Each row below holds a small network's activations on one record, seen along a few directions.
After each row come some of the record's fields: Mok, Deso, Kosav, Zabu, Sopim, Kelen.
A field that a record lacks is left out.
The largest differences between rows may come from other fields.
In the rows, zero is written as 500.
Random noise pushes rows far along 2 fixed directions. That doesn't count. These rows show it; they differ only by the noise:
[410 182 485 437 375 513 738 511 529 709 504 308 449 399 606 402 348 446
 479 334]
[456 483 479 400 417 462 563 421 466 639 551 377 484 492 566 496 446 553
 623 471]
[548 390 795 385 826 354 458 493 619 756 334 718 226 811 364 723 615 250
 590 743]
[452 293 558 417 491 465 635 488 538 706 473 420 403 517 540 498 432 421
 535 460]

[400 460 615 504 442 423 261 764 419 487 599 583 385 430 322 651 628 594
 487 697]	{Mok: l4, Deso: n4, Kosav: d3, Zabu: v3, Sopim: p1, Kelen: t3}
[454 753 467 499 439 411 273 544 400 435 715 404 535 454 484 534 614 701
 688 642]	{Zabu: v4, Sopim: p1, Kelen: t3}
[310 307 579 501 582 516 493 569 538 664 669 555 441 320 473 566 495 523
 464 438]	{Mok: l2, Deso: n4, Kosav: d4, Zabu: v2, Sopim: p1, Kelen: t1}
[464 668 565 532 533 456 365 518 441 512 657 509 469 530 464 608 616 605
 672 652]	{Zabu: v4, Sopim: p1, Kelen: t3}
[595 648 626 639 786 530 415 423 494 477 336 901 450 690 437 568 622 377
 385 633]	{Mok: l4, Deso: n4, Kosav: d3, Zabu: v1, Sopim: p1, Kelen: t2}
[620 417 618 364 755 519 662 436 644 654 339 599 361 623 477 590 465 421
 582 559]	{Mok: l4, Deso: n1, Kosav: d1, Zabu: v1, Sopim: p2, Kelen: t4}
[469 348 415 570 402 530 567 558 495 477 520 468 513 496 529 400 477 464
 314 400]	{Zabu: v2, Sopim: p1, Kelen: t1}
[462 764 265 538 187 666 502 365 377 376 652 241 684 255 623 345 430 789
 550 368]	{Mok: l2, Deso: n4, Kosav: d1, Zabu: v1, Sopim: p2, Kelen: t4}
[606 790 403 495 395 403 355 318 384 384 540 453 621 529 526 505 516 641
 592 491]	{Mok: l3, Deso: n1, Kosav: d1, Zabu: v3, Sopim: p2, Kelen: t1}
[482 670 449 430 514 426 416 527 485 513 641 372 498 530 478 583 557 608
 732 618]	{Zabu: v4, Sopim: p1, Kelen: t3}
[463 600 423 626 385 465 365 593 433 353 637 404 562 423 486 489 607 594
 495 545]	{Zabu: v4, Sopim: p1, Kelen: t3}
[412  76 699 449 497 464 577 782 621 623 443 416 349 545 386 529 406 332
 503 617]	{Mok: l3, Deso: n3, Kosav: d3, Zabu: v4, Sopim: p1, Kelen: t3}
[472 309 582 447 639 514 595 484 618 610 500 563 395 572 506 604 467 460
 581 500]	{Mok: l3, Deso: n1, Kosav: d4, Zabu: v3, Sopim: p1, Kelen: t1}
[300 267 473 488 296 451 568 636 486 567 633 336 571 278 560 402 452 456
 435 390]	{Mok: l2, Deso: n3, Kosav: d3, Zabu: v3, Sopim: p2, Kelen: t1}
[413 506 608 514 622 519 520 452 495 525 615 668 402 414 576 492 511 576
 520 534]	{Mok: l1, Deso: n1, Kosav: d1, Zabu: v2, Sopim: p1, Kelen: t2}
[464 650 188 570 122 490 471 538 328 332 700 113 708 305 600 271 429 768
 542 350]	{Zabu: v4, Sopim: p1, Kelen: t3}
[374 363 601 542 516 475 511 645 572 562 653 500 434 356 565 583 520 523
 471 547]	{Mok: l1, Deso: n3, Kosav: d2, Zabu: v4, Sopim: p1, Kelen: t3}
[541 788 544 382 542 476 413 438 484 477 533 557 580 549 483 528 526 597
 579 518]	{Mok: l2, Deso: n2, Kosav: d1, Zabu: v1, Sopim: p2, Kelen: t4}
[542 580 574 503 586 554 527 408 465 493 473 649 524 545 508 495 527 474
 400 510]	{Zabu: v2, Sopim: p2, Kelen: t4}
[411 134 431 570 372 588 804 613 622 605 510 365 530 372 562 398 281 359
 333 246]	{Mok: l2, Deso: n2, Kosav: d1, Zabu: v4, Sopim: p1, Kelen: t3}
[630 665 677 232 764 334 293 516 492 659 308 674 317 839 267 850 604 449
 767 841]	{Mok: l4, Deso: n4, Kosav: d3, Zabu: v3, Sopim: p2, Kelen: t3}
[424 279 402 482 320 607 661 502 529 672 514 279 468 343 629 389 308 459
 457 299]	{Mok: l2, Deso: n4, Kosav: d1, Zabu: v3, Sopim: p2, Kelen: t1}
[519 560 564 463 481 453 303 597 412 452 563 476 425 591 334 635 597 562
 573 711]	{Zabu: v3, Sopim: p1, Kelen: t3}
[642 639 377 505 283 387 247 573 350 271 381 227 562 637 334 453 571 547
 544 600]	{Zabu: v3, Sopim: p2, Kelen: t3}
[478  99 487 602 405 474 620 764 647 530 425 396 441 444 462 386 449 337
 341 421]	{Mok: l4, Deso: n2, Kosav: d3, Zabu: v4, Sopim: p1, Kelen: t3}
[605 693 403 315 469 432 446 396 506 484 541 401 514 557 538 582 514 612
 802 485]	{Mok: l3, Deso: n2, Kosav: d2, Zabu: v3, Sopim: p2, Kelen: t1}
[379 326 452 611 455 679 713 470 457 495 628 522 549 285 652 365 421 508
 336 318]	{Zabu: v2, Sopim: p1, Kelen: t2}
[402 470 607 588 578 651 480 447 500 538 613 648 532 296 612 491 494 463
 435 479]	{Mok: l2, Deso: n3, Kosav: d1, Zabu: v1, Sopim: p2, Kelen: t2}
[354 420 534 550 530 600 509 525 559 484 654 581 499 333 583 447 499 499
 470 500]	{Mok: l2, Deso: n3, Kosav: d1, Zabu: v2, Sopim: p1, Kelen: t2}
[564 684 386 443 424 397 362 426 442 428 476 359 529 617 472 505 582 545
 604 564]	{Zabu: v3, Sopim: p2, Kelen: t1}
[560 622 450 441 614 460 426 556 569 462 438 583 470 617 405 528 577 525
 503 640]	{Mok: l4, Deso: n4, Kosav: d3, Zabu: v3, Sopim: p1, Kelen: t4}
[510 566 407 640 463 552 556 397 466 311 455 598 562 500 578 345 471 520
 329 387]	{Mok: l1, Deso: n1, Kosav: d1, Zabu: v2, Sopim: p1, Kelen: t2}
[456 387 413 448 197 420 560 588 458 467 450 222 460 419 445 437 384 521
 511 457]	{Mok: l1, Deso: n1, Kosav: d2, Zabu: v3, Sopim: p2, Kelen: t3}
[472 496 423 401 250 440 355 617 386 427 569 166 462 410 403 506 523 600
 656 590]	{Zabu: v3, Sopim: p2, Kelen: t3}
[619 579 571 406 609 412 348 548 578 515 400 535 335 682 406 633 618 385
 647 611]	{Mok: l2, Deso: n2, Kosav: d2, Zabu: v3, Sopim: p2, Kelen: t1}
[597 670 405 445 515 568 589 328 524 481 299 425 571 614 510 471 411 577
 521 428]	{Mok: l1, Deso: n4, Kosav: d4, Zabu: v1, Sopim: p2, Kelen: t4}
[573 594 713 605 765 429 361 508 544 537 409 758 389 781 363 700 679 351
 493 740]	{Zabu: v4, Sopim: p1, Kelen: t3}
[447 565 672 498 678 476 457 523 500 547 604 783 442 529 391 609 636 516
 488 679]	{Mok: l4, Deso: n1, Kosav: d3, Zabu: v2, Sopim: p1, Kelen: t4}
[430 669 509 641 468 565 322 491 416 321 632 650 642 387 602 404 544 576
 352 474]	{Mok: l2, Deso: n3, Kosav: d1, Zabu: v2, Sopim: p1, Kelen: t2}
[703 554 578 398 776 412 434 393 616 510 296 612 383 792 433 726 615 355
 651 646]	{Mok: l3, Deso: n1, Kosav: d1, Zabu: v3, Sopim: p2, Kelen: t1}
[487 222 627 531 767 552 651 563 611 557 404 654 383 526 521 484 499 299
 313 464]	{Zabu: v2, Sopim: p1, Kelen: t2}
[471 209 594 645 697 666 723 502 544 540 479 741 474 394 607 468 484 353
 218 364]	{Zabu: v2, Sopim: p1, Kelen: t2}
[452 369 354 477 260 532 671 463 475 551 526 417 613 371 604 406 430 550
 508 293]	{Mok: l4, Deso: n2, Kosav: d3, Zabu: v3, Sopim: p2, Kelen: t1}
[394 426 305 454 237 438 448 695 449 440 562  60 563 343 369 369 347 620
 543 402]	{Mok: l2, Deso: n4, Kosav: d4, Zabu: v4, Sopim: p1, Kelen: t3}

Here are new rows. What are their fields?
[569 739 426 445 487 443 402 356 436 464 477 486 532 668 485 559 580 520
 651 575]	{Zabu: v3, Sopim: p2, Kelen: t1}
[552 161 433 397 352 466 557 704 489 526 366 134 434 455 426 431 386 408
 470 440]	{Zabu: v3, Sopim: p2, Kelen: t3}
[544 802 411 473 589 595 516 287 466 405 531 679 635 585 606 514 455 583
 519 421]	{Mok: l2, Deso: n2, Kosav: d1, Zabu: v2, Sopim: p1, Kelen: t2}
[512 698 514 563 535 385 344 508 513 458 449 552 452 640 434 573 559 536
 501 639]	{Mok: l1, Deso: n4, Kosav: d2, Zabu: v4, Sopim: p1, Kelen: t3}
[417 456 459 631 313 460 346 673 523 389 577 329 569 410 486 389 503 525
 455 512]	{Mok: l2, Deso: n3, Kosav: d1, Zabu: v4, Sopim: p1, Kelen: t3}
[410 338 473 559 385 537 656 569 490 592 601 362 482 411 551 429 421 500
 472 420]	{Zabu: v4, Sopim: p1, Kelen: t3}
[449 488 248 368 265 543 604 440 430 533 632 122 639 313 666 391 375 672
 650 302]	{Zabu: v3, Sopim: p2, Kelen: t1}
[495 788 395 625 502 603 416 331 416 345 510 639 606 521 558 439 506 595
 449 474]	{Mok: l2, Deso: n4, Kosav: d1, Zabu: v2, Sopim: p1, Kelen: t2}
[549 564 527 493 667 499 501 358 485 616 430 675 507 581 446 674 551 454
 520 498]	{Mok: l4, Deso: n4, Kosav: d4, Zabu: v3, Sopim: p2, Kelen: t1}
[572 591 622 469 605 396 380 571 541 444 393 550 415 671 348 516 668 383
 452 717]	{Zabu: v1, Sopim: p2, Kelen: t4}
[587 616 494 497 453 540 485 456 465 516 488 551 579 478 509 412 484 562
 488 497]	{Mok: l4, Deso: n2, Kosav: d3, Zabu: v1, Sopim: p2, Kelen: t4}
[539 487 598 594 777 585 576 401 542 474 412 823 444 629 480 585 600 359
 393 570]	{Zabu: v2, Sopim: p1, Kelen: t2}
[491 359 424 556 377 610 662 523 485 465 530 336 590 291 574 350 465 551
 368 346]	{Zabu: v1, Sopim: p2, Kelen: t4}
[659 719 500 346 528 390 335 450 451 442 316 423 431 828 310 690 573 447
 695 735]	{Zabu: v3, Sopim: p2, Kelen: t3}
[307 369 672 503 507 488 474 587 516 596 740 693 492 399 592 571 527 522
 425 546]	{Mok: l3, Deso: n3, Kosav: d3, Zabu: v2, Sopim: p1, Kelen: t1}
[616 659 537 444 601 422 424 381 478 551 416 581 433 753 431 621 622 418
 604 640]	{Zabu: v3, Sopim: p2, Kelen: t1}
[484 566 525 582 482 473 486 437 452 483 635 545 598 453 500 519 460 571
 480 444]	{Mok: l3, Deso: n1, Kosav: d1, Zabu: v4, Sopim: p1, Kelen: t3}
[617 641 634 500 685 502 500 408 523 506 370 682 444 701 405 592 622 413
 463 645]	{Zabu: v1, Sopim: p2, Kelen: t4}
[574 473 448 510 456 439 480 636 595 454 451 365 445 584 434 470 464 431
 557 482]	{Mok: l2, Deso: n2, Kosav: d2, Zabu: v4, Sopim: p1, Kelen: t3}
[496 537 467 572 511 602 598 369 432 479 568 645 556 391 651 405 427 620
 443 374]	{Mok: l4, Deso: n1, Kosav: d1, Zabu: v2, Sopim: p1, Kelen: t2}
[546 422 574 512 718 576 544 490 575 544 368 600 439 478 545 503 473 365
 412 444]	{Mok: l2, Deso: n4, Kosav: d1, Zabu: v1, Sopim: p2, Kelen: t2}
[349 372 484 640 422 691 654 506 475 445 600 608 650 310 700 364 417 487
 284 323]	{Mok: l2, Deso: n3, Kosav: d3, Zabu: v2, Sopim: p1, Kelen: t2}
